A small network was shown many inputs. Here are its activations along a few directions, one row for each input.
Each table varies a few parts of the input and shows all the possible inputs, shuffled.
Descriptions start from the smaller parts, as in this example, which fits no table here: one of 2 separate values, together with either a single point or one of 11 places along a line or (one of 6 places along a line, together with one of 8 places around a ring).
Shared parts are said once, and a part with two or three values counts as separate values.
(in the rows, 128 means zero)

Other details of the inputs vary at random and push rows far along two fixed directions, the same in every table; ignore that.
To show where, the next rows are all for the same input, with only those details redrawn:
[149 102 140 133 124 148 126 119 131 132 112 124 126 120 128]
[140 106 127 148 124 149 120 128 133 142 114 122 131 124 130]
[147 117 175 93 124 114 158 100 117 82 135 141 111 106 122]
[138 122 163 107 124 114 153 109 118 91 138 142 115 109 123]
[108 133 111 169 123 127 126 142 127 141 140 136 136 127 131]
[133 113 124 152 124 143 122 131 131 141 121 126 131 125 131]

Table:
row 1: [147 117 175 93 124 114 158 100 117 82 135 141 111 106 122]
row 2: [147 117 127 107 118 129 120 127 133 130 109 125 116 131 123]
row 3: [104 137 103 159 127 111 125 139 129 142 151 133 140 122 145]
row 4: [100 157 91 153 135 113 115 137 126 141 141 139 144 148 128]
row 5: [106 148 99 153 133 138 114 152 130 163 140 126 149 144 128]
row 6: [111 140 111 170 131 130 121 153 129 149 130 130 128 135 123]
row 7: [134 138 138 91 128 103 136 102 123 108 139 139 126 129 128]
row 8: [145 107 142 119 127 127 134 117 126 111 128 126 130 118 139]
row 9: [147 119 138 111 136 150 119 126 126 145 114 117 129 137 125]
row 10: [136 144 156 93 136 124 143 123 112 101 133 133 122 131 117]
row 11: [151 115 133 97 115 126 125 108 131 120 113 134 119 118 127]
row 12: [92 179 166 102 125 55 182 124 103 65 190 167 105 106 116]
row 13: [34 184 87 182 131 97 96 147 131 112 182 140 144 130 134]
row 14: [152 85 134 123 129 150 119 127 146 136 110 113 146 117 136]
row 15: [93 149 136 126 130 75 159 131 112 97 184 154 133 111 137]
row 16: [149 109 137 115 129 150 120 129 134 132 107 111 152 126 126]
row 17: [139 135 158 104 129 111 148 122 118 93 126 138 103 119 117]
row 18: [97 179 139 114 133 98 154 136 109 94 167 149 134 129 117]
row 19: [149 117 127 112 124 135 119 115 130 121 104 135 120 124 124]
row 20: [110 150 115 146 131 124 130 147 125 133 127 128 116 148 124]
row 21: [146 117 142 119 129 146 125 126 134 142 112 116 116 135 125]
row 22: [139 120 123 142 133 163 118 136 140 153 100 108 128 142 124]
row 23: [153 87 138 126 126 144 124 126 132 130 119 115 142 124 139]
row 24: [150 110 138 115 133 145 121 129 126 131 111 112 144 131 126]
row 25: [146 117 138 118 129 152 129 124 139 142 112 111 122 132 124]
row 26: [139 102 120 149 125 154 117 128 143 149 111 119 135 123 131]
row 27: [148 105 134 111 135 146 120 123 135 143 112 112 148 123 129]
row 28: [103 132 119 121 134 128 109 105 131 106 150 115 123 112 132]
row 29: [131 146 140 90 134 115 139 111 116 100 130 140 115 147 119]
row 30: [141 117 115 135 134 144 110 127 135 157 111 110 139 133 136]
row 31: [112 132 109 162 122 127 123 139 133 150 140 133 134 121 135]
row 32: [144 143 168 77 135 113 152 107 110 83 133 135 107 129 119]
row 33: [75 155 113 144 133 75 151 146 124 113 187 153 144 112 137]
row 34: [108 144 99 159 123 131 117 155 133 159 128 119 123 149 133]
row 35: [145 122 125 100 125 138 117 113 129 137 112 122 123 150 127]
row 36: [151 114 156 105 126 133 141 115 135 121 120 119 116 112 121]
row 37: [142 121 150 120 130 133 140 123 131 118 119 125 117 119 118]
row 38: [108 147 95 158 131 134 109 150 128 166 135 123 135 151 135]
row 39: [150 110 123 109 127 134 116 106 137 135 111 126 130 119 139]
row 40: [111 142 105 159 119 121 120 154 132 151 134 128 126 134 128]
row 41: [97 150 86 151 130 132 120 154 126 145 114 122 126 163 128]
row 42: [100 152 92 155 132 109 119 136 126 132 145 147 140 130 138]
row 43: [139 121 118 137 134 144 113 131 130 145 111 112 141 137 131]
row 44: [139 102 117 143 123 151 116 128 146 157 116 116 134 119 134]
row 45: [111 137 101 160 116 124 119 142 132 150 134 132 132 124 136]
row 46: [102 158 120 152 133 116 134 150 122 131 144 136 122 143 121]
row 47: [131 123 118 147 121 137 121 131 130 136 116 129 127 125 129]
row 48: [140 121 115 129 128 138 113 137 133 137 100 126 120 139 121]
row 49: [132 133 155 93 138 107 147 115 116 106 142 133 131 117 124]
row 50: [137 121 123 101 120 138 128 124 129 131 100 112 115 149 128]
Changing only one part turns row 23 into row 15. The same change can be made to row 13. Which row results? -> row 28
What do these inputs look like to the network? -> one of 2 separate values, together with either a single point or (one of 4 places along a line, together with one of 6 places around a ring)
Change only the place on the ring of 6 in row 17. List by row number the other rows that result. -> row 8, row 20, row 32, row 43, row 47
Change only the choice among 2 separate values in row 33. List by row number the other rows that result. -> row 14
Change only the place on the line of 4 in row 35. List by row number the other rows that result. -> row 5, row 9, row 38

Table:
row 51: [107 137 116 143 136 112 122 137 123 125 149 129 154 121 136]
row 52: [130 146 132 129 124 112 141 128 119 111 129 147 115 131 127]
row 53: [160 118 177 50 131 123 135 88 127 77 113 126 103 114 120]
row 54: [127 116 89 163 116 146 101 147 138 173 108 115 127 137 137]
row 55: [113 138 116 148 134 122 136 158 120 140 142 133 145 139 130]
row 56: [164 109 147 104 129 140 134 114 127 136 102 118 109 127 123]
row 57: [128 116 147 110 127 104 151 113 124 96 149 137 138 103 135]
row 58: [156 115 140 113 128 153 128 118 130 125 91 121 119 142 122]
row 59: [104 131 165 161 130 133 142 131 128 95 149 124 106 99 118]
row 60: [135 123 95 158 125 146 109 150 138 174 98 112 124 149 130]
row 61: [118 137 98 145 127 153 104 146 139 161 110 110 136 153 121]
row 62: [137 111 134 113 124 124 125 106 128 103 122 137 116 119 128]
row 63: [118 145 139 120 137 113 143 136 112 109 155 135 144 127 125]
row 64: [115 126 104 155 134 141 98 134 138 156 131 114 152 134 139]
row 65: [132 137 140 124 127 108 147 130 123 122 146 142 123 123 122]
row 66: [118 111 100 162 124 139 108 132 143 157 133 118 149 128 144]
row 67: [96 172 149 106 135 88 158 126 107 88 180 148 131 125 122]
row 68: [229 47 169 63 127 212 104 94 150 151 23 72 108 144 121]
row 69: [129 122 110 152 133 153 110 151 134 167 119 114 142 151 134]
row 70: [104 158 117 132 135 124 126 139 123 134 144 128 134 141 122]
row 71: [114 135 107 160 116 120 120 135 125 134 134 146 126 131 133]
row 72: [122 135 133 121 121 110 143 123 122 122 144 139 117 114 129]
row 73: [101 151 151 118 119 71 175 128 113 83 177 166 134 96 126]
row 74: [119 119 93 155 128 144 107 135 142 161 124 117 136 130 142]
row 75: [180 94 187 38 123 122 148 75 128 67 106 126 94 103 125]
row 76: [120 146 138 130 130 97 160 143 119 114 155 156 133 117 122]
row 77: [149 117 146 93 137 142 117 102 135 121 112 116 122 121 128]
row 78: [127 112 104 166 116 144 112 139 142 170 126 124 145 123 136]
row 79: [119 134 93 161 131 157 102 142 133 157 107 118 138 149 123]
row 80: [91 160 122 129 129 92 130 121 114 92 156 151 123 127 123]
row 81: [107 149 113 142 134 125 130 147 125 147 133 126 128 149 127]
What do these inputs look like to the network? -> either a single point or (one of 5 places along a line, together with one of 6 places around a ring)
Change only the place on the ring of 6 in row 61. List by row number the other rows that result. -> row 53, row 54, row 60, row 68, row 75

Table:
row 82: [175 75 132 151 132 180 111 128 145 160 76 109 134 127 127]
row 83: [169 83 122 126 135 187 87 121 150 178 84 84 143 144 131]
row 84: [166 87 129 125 142 182 92 117 143 167 94 97 149 138 129]
row 85: [116 157 171 80 132 76 180 116 105 73 173 151 112 109 120]
row 86: [137 120 145 102 129 127 135 123 126 110 130 119 130 134 131]
row 87: [129 141 121 124 130 131 112 127 125 125 122 135 127 130 114]
row 88: [116 155 107 136 121 115 126 136 123 135 131 141 127 142 123]
row 89: [129 136 163 102 131 105 163 121 116 101 148 142 108 107 119]
row 90: [142 116 141 118 122 137 130 121 132 123 120 116 104 130 129]
row 91: [72 154 82 203 123 106 133 183 134 157 159 142 139 135 125]
row 92: [143 114 150 125 133 136 135 118 127 121 126 127 120 107 122]
row 93: [81 163 78 195 120 104 128 172 117 162 152 149 131 150 134]
row 94: [56 150 54 221 122 88 95 169 144 170 182 142 158 117 155]
row 95: [136 115 155 117 129 132 139 124 123 105 128 126 132 117 130]
row 96: [139 136 134 99 134 137 125 110 130 130 109 119 128 137 131]
row 97: [173 91 122 135 126 184 100 122 143 176 77 103 117 138 132]
row 98: [140 125 136 105 131 137 127 119 132 122 109 127 109 139 124]
row 99: [121 129 107 135 134 136 116 132 133 139 111 114 127 145 132]
row 100: [68 166 92 191 135 102 124 171 117 144 169 147 158 131 132]
row 101: [138 126 122 111 125 139 113 125 130 143 112 124 115 146 125]
row 102: [146 106 141 112 138 141 121 122 127 122 118 126 141 131 129]
row 103: [51 184 64 190 135 115 107 162 136 155 162 139 147 150 137]
row 104: [67 166 62 184 131 121 94 167 140 174 135 124 144 157 128]
row 105: [138 124 117 131 123 135 110 129 130 131 112 126 125 138 117]
row 106: [137 131 156 96 130 106 158 128 113 107 141 138 123 114 124]
row 107: [110 159 168 80 138 86 166 107 107 63 170 149 121 112 122]
row 108: [151 121 148 111 121 134 134 124 128 129 122 117 138 122 125]
row 109: [150 123 140 100 132 132 130 118 130 132 123 118 138 136 126]
row 110: [148 93 131 117 122 118 116 109 136 129 132 130 131 96 147]
row 111: [142 131 150 111 120 113 149 117 117 106 126 142 113 127 129]
row 112: [42 162 50 230 119 92 105 164 138 154 192 150 169 113 153]
row 113: [137 121 151 118 117 121 144 120 123 108 122 138 110 127 125]
row 114: [110 154 178 92 129 77 180 115 113 68 175 149 97 102 111]
row 115: [129 127 153 116 121 132 133 113 124 99 130 127 111 118 129]
row 116: [142 109 153 128 127 139 137 124 135 120 118 128 120 112 120]
row 117: [125 155 167 86 126 79 181 122 103 68 161 154 124 111 126]
row 118: [146 117 148 116 128 141 124 127 127 128 124 113 129 120 119]
row 119: [135 138 140 102 141 126 122 105 124 104 123 130 121 129 120]
row 120: [153 113 145 124 126 135 153 130 135 125 111 136 125 120 128]
row 121: [107 173 166 72 123 73 166 112 104 46 172 165 98 112 110]
row 122: [123 142 140 92 135 108 140 108 117 89 133 130 114 124 128]
row 123: [152 107 146 123 127 130 147 130 131 131 117 131 116 123 122]
row 124: [144 118 138 100 133 136 133 120 127 138 122 116 133 139 132]
row 125: [85 167 89 187 120 117 123 157 123 153 153 141 131 146 135]
row 126: [132 128 129 143 130 137 125 119 127 131 118 128 121 124 128]
row 127: [147 115 139 97 131 129 136 127 125 128 124 126 133 138 129]
row 128: [139 113 137 113 137 147 123 118 129 115 123 119 137 130 135]
row 129: [169 87 135 135 136 184 100 121 141 169 89 102 145 127 130]
row 130: [105 173 164 64 131 58 179 105 98 49 174 163 108 120 119]
row 131: [140 106 134 114 124 119 135 99 139 118 140 140 140 92 143]
row 132: [139 123 117 125 122 151 109 132 140 152 100 120 124 144 123]
row 133: [79 158 97 195 128 119 122 159 130 146 163 132 136 127 132]
row 134: [173 71 127 139 125 186 97 135 148 173 70 91 142 133 129]
row 135: [142 127 131 105 136 136 113 109 125 114 110 125 129 129 125]
row 136: [122 150 148 82 130 104 148 110 116 97 140 135 108 134 125]
row 137: [75 157 83 203 116 112 122 163 128 144 154 139 136 142 134]
row 138: [122 147 147 94 122 103 149 114 118 75 140 140 105 117 117]
row 139: [150 114 138 106 130 133 131 126 126 129 111 126 139 134 130]
row 140: [174 93 108 122 128 173 100 126 137 173 70 102 122 147 129]
row 141: [151 58 106 143 114 178 96 101 150 161 100 108 156 108 143]
row 142: [148 128 124 100 132 130 131 115 128 124 108 119 123 135 125]
row 143: [145 113 145 128 120 128 131 112 124 116 109 132 121 125 123]
row 144: [66 172 63 190 119 107 112 174 125 155 159 137 136 156 129]
row 145: [169 69 130 142 131 207 86 126 151 176 74 75 143 130 136]
row 146: [116 141 111 164 127 130 133 147 135 156 137 130 131 127 129]
Changing only one part turns row 101 into row 121. The same change can be made to row 140. Which row results? -> row 138
Changing only one part turns row 96 into row 119. The same change can be made to row 146. Which row results? -> row 92
What do these inputs look like to the network? -> one of 5 places around a ring, together with either a single point or (one of 2 separate values, together with one of 6 places around a ring)
Which other rows agree with row 144 in the place on the ring of 5? List them by row number. -> row 83, row 86, row 90, row 91, row 94, row 98, row 99, row 104, row 113, row 114, row 118, row 134
Change only the place on the ring of 6 in row 143. List by row number the other rows that result. -> row 82, row 100, row 102, row 105, row 135
Change only the choice among 2 separate values in row 139. List by row number the other rows that result. -> row 109
Change only the choice among 2 separate values in row 105. List by row number the other rows that result. -> row 87
